Each row below holds a small network's activations on one record, seen along a few directions.
Each row is followed by the record's values for the fields BEZOG, MAVO, DEDOZ, PAGUG, FIBA, NOZA.
Not every record has every field; a missing one is written missing.
The largest differences between rows may come from other fields.
In the rows, 500 means zero.
Random noise pushes rows far along 7 fixed directions. That doesn't count. These rows show it; they differ only by the noise:
| 597 | 880 | 520 | 493 | 311 | 707 | 647 | 419 | 437 | 229 | 617 | 611 | 549 | 654 | 547 | 395 | 506 | 802 | 536 |
| 478 | 466 | 423 | 417 | 602 | 283 | 487 | 508 | 524 | 681 | 620 | 303 | 409 | 461 | 586 | 519 | 541 | 491 | 413 |
| 467 | 443 | 393 | 623 | 371 | 311 | 594 | 432 | 621 | 595 | 275 | 280 | 641 | 561 | 479 | 385 | 398 | 389 | 326 |
| 543 | 569 | 445 | 424 | 635 | 657 | 393 | 581 | 456 | 537 | 590 | 534 | 558 | 588 | 355 | 526 | 566 | 440 | 607 |
| 457 | 507 | 386 | 447 | 767 | 494 | 363 | 611 | 563 | 587 | 599 | 397 | 560 | 577 | 404 | 550 | 575 | 417 | 468 |
| 557 | 685 | 423 | 514 | 589 | 521 | 448 | 545 | 601 | 430 | 487 | 272 | 697 | 696 | 360 | 503 | 483 | 546 | 359 |
| 623 | 514 | 421 | 231 | 399 | 418 | 644 | 534 | 398 | 649 | 604 | 336 | 480 | 439 | 632 | 369 | 498 | 495 | 602 |
| 564 | 598 | 605 | 555 | 575 | 465 | 341 | 291 | 415 | 742 | 568 | 362 | 272 | 573 | 413 | 705 | 463 | 628 | 315 |
| 596 | 600 | 676 | 631 | 248 | 655 | 471 | 240 | 268 | 601 | 523 | 771 | 235 | 501 | 413 | 592 | 498 | 599 | 620 |

| 675 | 519 | 664 | 374 | 451 | 764 | 383 | 469 | 296 | 633 | 481 | 630 | 482 | 564 | 324 | 604 | 397 | 599 | 550 |  (BEZOG led; MAVO gem; DEDOZ runi; PAGUG lolas; FIBA mot; NOZA zevo)
| 366 | 466 | 456 | 663 | 542 | 475 | 524 | 353 | 541 | 619 | 440 | 576 | 367 | 556 | 611 | 434 | 524 | 497 | 385 |  (BEZOG sigi; MAVO gem; DEDOZ ver; PAGUG foli; FIBA nomap; NOZA zevo)
| 513 | 430 | 411 | 428 | 601 | 575 | 401 | 557 | 400 | 569 | 563 | 635 | 416 | 476 | 464 | 466 | 641 | 301 | 815 |  (BEZOG tes; MAVO kod; DEDOZ missing; PAGUG missing; FIBA missing; NOZA vupa)
| 491 | 555 | 400 | 219 | 700 | 680 | 572 | 512 | 484 | 621 | 588 | 358 | 553 | 552 | 609 | 394 | 417 | 524 | 380 |  (BEZOG tes; MAVO luv; DEDOZ ver; PAGUG foli; FIBA botig; NOZA gofom)
| 555 | 578 | 618 | 583 | 550 | 617 | 315 | 451 | 448 | 388 | 512 | 519 | 488 | 503 | 310 | 778 | 512 | 527 | 594 |  (BEZOG tes; MAVO gem; DEDOZ runi; PAGUG febo; FIBA niba; NOZA vupa)
| 626 | 764 | 457 | 619 | 256 | 355 | 637 | 366 | 553 | 290 | 390 | 233 | 568 | 606 | 546 | 397 | 504 | 566 | 492 |  (BEZOG tes; MAVO kod; DEDOZ missing; PAGUG missing; FIBA missing; NOZA vupa)
| 421 | 498 | 539 | 230 | 747 | 546 | 500 | 560 | 423 | 661 | 880 | 662 | 210 | 395 | 763 | 489 | 562 | 705 | 416 |  (BEZOG led; MAVO luv; DEDOZ ver; PAGUG foli; FIBA botig; NOZA gofom)
| 731 | 841 | 602 | 298 | 634 | 670 | 547 | 411 | 454 | 450 | 617 | 174 | 561 | 666 | 466 | 623 | 373 | 845 | 256 |  (BEZOG sigi; MAVO gem; DEDOZ ver; PAGUG foli; FIBA geg; NOZA zevo)
| 694 | 416 | 502 | 480 | 257 | 381 | 498 | 661 | 472 | 423 | 403 | 381 | 688 | 404 | 316 | 519 | 557 | 245 | 820 |  (BEZOG tes; MAVO gem; DEDOZ runi; PAGUG febo; FIBA niba; NOZA vupa)
| 667 | 610 | 729 | 505 | 431 | 504 | 256 | 557 | 418 | 404 | 608 | 431 | 468 | 508 | 339 | 814 | 476 | 744 | 459 |  (BEZOG led; MAVO luv; DEDOZ runi; PAGUG febo; FIBA niba; NOZA vupa)
| 387 | 574 | 355 | 421 | 659 | 763 | 568 | 477 | 522 | 322 | 429 | 580 | 663 | 593 | 584 | 404 | 453 | 489 | 608 |  (BEZOG tes; MAVO kod; DEDOZ missing; PAGUG missing; FIBA missing; NOZA vupa)
| 230 | 369 | 325 | 451 | 629 | 806 | 607 | 209 | 451 | 719 | 185 | 643 | 498 | 622 | 743 | 286 | 249 | 460 | 388 |  (BEZOG tes; MAVO kod; DEDOZ missing; PAGUG missing; FIBA missing; NOZA vupa)
| 430 | 484 | 422 | 549 | 382 | 670 | 583 | 322 | 423 | 575 | 308 | 719 | 437 | 592 | 601 | 279 | 419 | 469 | 562 |  (BEZOG riv; MAVO kod; DEDOZ missing; PAGUG missing; FIBA missing; NOZA vupa)
| 317 | 584 | 465 | 766 | 737 | 565 | 218 | 432 | 605 | 386 | 466 | 669 | 459 | 681 | 411 | 604 | 605 | 533 | 374 |  (BEZOG riv; MAVO kod; DEDOZ missing; PAGUG missing; FIBA missing; NOZA vupa)
| 369 | 398 | 402 | 324 | 797 | 526 | 529 | 460 | 455 | 659 | 587 | 537 | 367 | 413 | 753 | 476 | 507 | 477 | 574 |  (BEZOG sigi; MAVO kod; DEDOZ missing; PAGUG missing; FIBA missing; NOZA vupa)
| 606 | 440 | 634 | 476 | 233 | 597 | 607 | 328 | 366 | 627 | 442 | 578 | 407 | 407 | 489 | 535 | 381 | 511 | 527 |  (BEZOG tes; MAVO luv; DEDOZ ver; PAGUG foli; FIBA nomap; NOZA gofom)
| 511 | 448 | 438 | 462 | 549 | 568 | 481 | 468 | 497 | 613 | 268 | 304 | 647 | 559 | 421 | 469 | 344 | 337 | 497 |  (BEZOG tes; MAVO gem; DEDOZ runi; PAGUG febo; FIBA veran; NOZA vupa)
| 654 | 455 | 542 | 212 | 520 | 677 | 505 | 393 | 256 | 801 | 510 | 413 | 377 | 432 | 536 | 553 | 387 | 460 | 691 |  (BEZOG tes; MAVO gem; DEDOZ runi; PAGUG febo; FIBA niba; NOZA vupa)
| 437 | 461 | 550 | 714 | 287 | 540 | 634 | 502 | 503 | 240 | 394 | 760 | 599 | 396 | 440 | 500 | 545 | 423 | 714 |  (BEZOG sigi; MAVO gem; DEDOZ runi; PAGUG lolas; FIBA mot; NOZA zevo)
| 692 | 558 | 544 | 214 | 698 | 425 | 214 | 825 | 374 | 517 | 909 | 450 | 400 | 416 | 332 | 717 | 791 | 478 | 716 |  (BEZOG riv; MAVO gem; DEDOZ runi; PAGUG lolas; FIBA mot; NOZA zevo)
| 384 | 523 | 494 | 610 | 394 | 369 | 616 | 593 | 631 | 307 | 596 | 693 | 491 | 436 | 637 | 352 | 603 | 567 | 389 |  (BEZOG led; MAVO luv; DEDOZ ver; PAGUG foli; FIBA botig; NOZA gofom)
| 426 | 502 | 560 | 559 | 652 | 469 | 421 | 395 | 540 | 639 | 499 | 473 | 397 | 556 | 511 | 596 | 393 | 695 | 198 |  (BEZOG led; MAVO gem; DEDOZ runi; PAGUG lolas; FIBA mot; NOZA zevo)
| 387 | 492 | 467 | 615 | 641 | 630 | 525 | 615 | 589 | 302 | 608 | 789 | 565 | 481 | 400 | 511 | 614 | 456 | 639 |  (BEZOG sigi; MAVO gem; DEDOZ ver; PAGUG foli; FIBA geg; NOZA zevo)
| 520 | 376 | 445 | 591 | 267 | 366 | 478 | 454 | 482 | 559 | 233 | 464 | 535 | 508 | 451 | 390 | 502 | 282 | 555 |  (BEZOG riv; MAVO kod; DEDOZ missing; PAGUG missing; FIBA missing; NOZA vupa)
| 307 | 314 | 504 | 501 | 726 | 786 | 466 | 451 | 520 | 719 | 404 | 797 | 503 | 536 | 508 | 437 | 352 | 436 | 342 |  (BEZOG led; MAVO luv; DEDOZ ver; PAGUG foli; FIBA botig; NOZA gofom)
| 451 | 460 | 433 | 629 | 498 | 536 | 407 | 442 | 526 | 554 | 312 | 445 | 565 | 581 | 389 | 521 | 480 | 341 | 504 |  (BEZOG tes; MAVO gem; DEDOZ runi; PAGUG febo; FIBA niba; NOZA vupa)
| 401 | 408 | 514 | 635 | 501 | 429 | 477 | 434 | 551 | 440 | 423 | 524 | 501 | 446 | 494 | 572 | 490 | 430 | 486 |  (BEZOG tes; MAVO gem; DEDOZ ver; PAGUG foli; FIBA botig; NOZA zevo)
| 669 | 412 | 555 | 210 | 525 | 595 | 371 | 582 | 326 | 664 | 465 | 372 | 543 | 427 | 389 | 584 | 408 | 407 | 639 |  (BEZOG riv; MAVO gem; DEDOZ runi; PAGUG febo; FIBA veran; NOZA vupa)
| 601 | 541 | 415 | 158 | 627 | 766 | 652 | 513 | 434 | 716 | 469 | 385 | 598 | 613 | 497 | 330 | 325 | 499 | 417 |  (BEZOG riv; MAVO gem; DEDOZ ver; PAGUG foli; FIBA geg; NOZA zevo)
| 489 | 444 | 520 | 720 | 321 | 190 | 722 | 530 | 761 | 358 | 442 | 371 | 679 | 382 | 434 | 501 | 445 | 429 | 312 |  (BEZOG tes; MAVO luv; DEDOZ ver; PAGUG foli; FIBA geg; NOZA gofom)
| 484 | 769 | 500 | 531 | 387 | 656 | 682 | 357 | 498 | 262 | 516 | 583 | 495 | 550 | 654 | 436 | 424 | 723 | 519 |  (BEZOG tes; MAVO gem; DEDOZ runi; PAGUG febo; FIBA niba; NOZA vupa)
| 537 | 558 | 696 | 484 | 332 | 760 | 448 | 451 | 334 | 417 | 504 | 790 | 473 | 495 | 450 | 569 | 404 | 719 | 508 |  (BEZOG led; MAVO luv; DEDOZ runi; PAGUG febo; FIBA veran; NOZA zevo)
| 431 | 470 | 543 | 548 | 558 | 575 | 406 | 305 | 446 | 607 | 420 | 488 | 404 | 551 | 512 | 597 | 408 | 545 | 381 |  (BEZOG tes; MAVO gem; DEDOZ ver; PAGUG foli; FIBA botig; NOZA zevo)

Which values does each new row have?
| 624 | 382 | 589 | 470 | 437 | 321 | 493 | 630 | 438 | 519 | 602 | 497 | 479 | 277 | 405 | 644 | 608 | 360 | 739 |  (BEZOG sigi; MAVO gem; DEDOZ runi; PAGUG lolas; FIBA mot; NOZA zevo)
| 610 | 482 | 518 | 423 | 472 | 435 | 446 | 623 | 461 | 480 | 539 | 408 | 507 | 415 | 418 | 543 | 575 | 406 | 702 |  (BEZOG sigi; MAVO gem; DEDOZ runi; PAGUG febo; FIBA niba; NOZA vupa)
| 409 | 663 | 528 | 689 | 624 | 819 | 458 | 454 | 570 | 356 | 468 | 830 | 549 | 690 | 357 | 462 | 484 | 628 | 364 |  (BEZOG led; MAVO gem; DEDOZ ver; PAGUG foli; FIBA geg; NOZA zevo)
| 607 | 550 | 520 | 542 | 484 | 434 | 386 | 621 | 528 | 418 | 502 | 396 | 550 | 548 | 343 | 557 | 636 | 426 | 528 |  (BEZOG sigi; MAVO gem; DEDOZ ver; PAGUG foli; FIBA nomap; NOZA zevo)
| 285 |  90 | 438 | 781 | 499 | 323 | 515 | 513 | 625 | 631 | 169 | 629 | 600 | 313 | 395 | 510 | 458 |  94 | 505 |  (BEZOG sigi; MAVO gem; DEDOZ runi; PAGUG lolas; FIBA mot; NOZA zevo)
| 417 | 446 | 417 | 437 | 496 | 602 | 504 | 459 | 463 | 602 | 355 | 548 | 507 | 538 | 584 | 386 | 432 | 452 | 471 |  (BEZOG riv; MAVO gem; DEDOZ runi; PAGUG febo; FIBA niba; NOZA vupa)
| 340 | 185 | 309 | 528 | 517 | 501 | 590 | 458 | 555 | 603 | 153 | 485 | 673 | 425 | 521 | 374 | 393 |  98 | 652 |  (BEZOG tes; MAVO kod; DEDOZ missing; PAGUG missing; FIBA missing; NOZA vupa)
| 352 | 261 | 507 | 635 | 336 | 350 | 777 | 444 | 602 | 549 | 426 | 648 | 503 | 320 | 624 | 397 | 424 | 420 | 426 |  (BEZOG sigi; MAVO luv; DEDOZ ver; PAGUG foli; FIBA geg; NOZA gofom)
| 244 | 419 | 390 | 757 | 518 | 150 | 555 | 464 | 689 | 350 | 532 | 575 | 377 | 395 | 661 | 493 | 646 | 426 | 476 |  (BEZOG tes; MAVO kod; DEDOZ missing; PAGUG missing; FIBA missing; NOZA vupa)
| 505 | 504 | 418 | 691 | 407 | 437 | 555 | 396 | 603 | 426 | 210 | 337 | 658 | 563 | 392 | 459 | 425 | 286 | 537 |  (BEZOG tes; MAVO kod; DEDOZ missing; PAGUG missing; FIBA missing; NOZA vupa)
| 635 | 624 | 476 | 526 | 436 | 522 | 463 | 584 | 546 | 416 | 365 | 296 | 686 | 678 | 346 | 394 | 511 | 446 | 464 |  (BEZOG sigi; MAVO gem; DEDOZ ver; PAGUG foli; FIBA botig; NOZA zevo)
| 361 | 405 | 475 | 413 | 664 | 630 | 537 | 370 | 435 | 620 | 503 | 606 | 368 | 358 | 644 | 574 | 405 | 477 | 562 |  (BEZOG tes; MAVO gem; DEDOZ runi; PAGUG febo; FIBA niba; NOZA vupa)
| 540 | 561 | 511 | 478 | 569 | 290 | 382 | 509 | 508 | 520 | 594 | 236 | 402 | 464 | 513 | 659 | 588 | 533 | 442 |  (BEZOG tes; MAVO gem; DEDOZ runi; PAGUG febo; FIBA niba; NOZA vupa)
| 374 | 531 | 402 | 375 | 772 | 302 | 468 | 748 | 664 | 314 | 780 | 432 | 570 | 432 | 625 | 569 | 636 | 621 | 409 |  (BEZOG riv; MAVO gem; DEDOZ runi; PAGUG lolas; FIBA mot; NOZA zevo)
| 321 | 465 | 445 | 694 | 562 | 511 | 569 | 266 | 524 | 557 | 295 | 536 | 390 | 514 | 609 | 446 | 458 | 418 | 446 |  (BEZOG sigi; MAVO kod; DEDOZ missing; PAGUG missing; FIBA missing; NOZA vupa)
| 554 | 693 | 400 | 443 | 704 | 823 | 422 | 531 | 491 | 340 | 459 | 487 | 674 | 663 | 326 | 495 | 534 | 390 | 672 |  (BEZOG tes; MAVO kod; DEDOZ missing; PAGUG missing; FIBA missing; NOZA vupa)
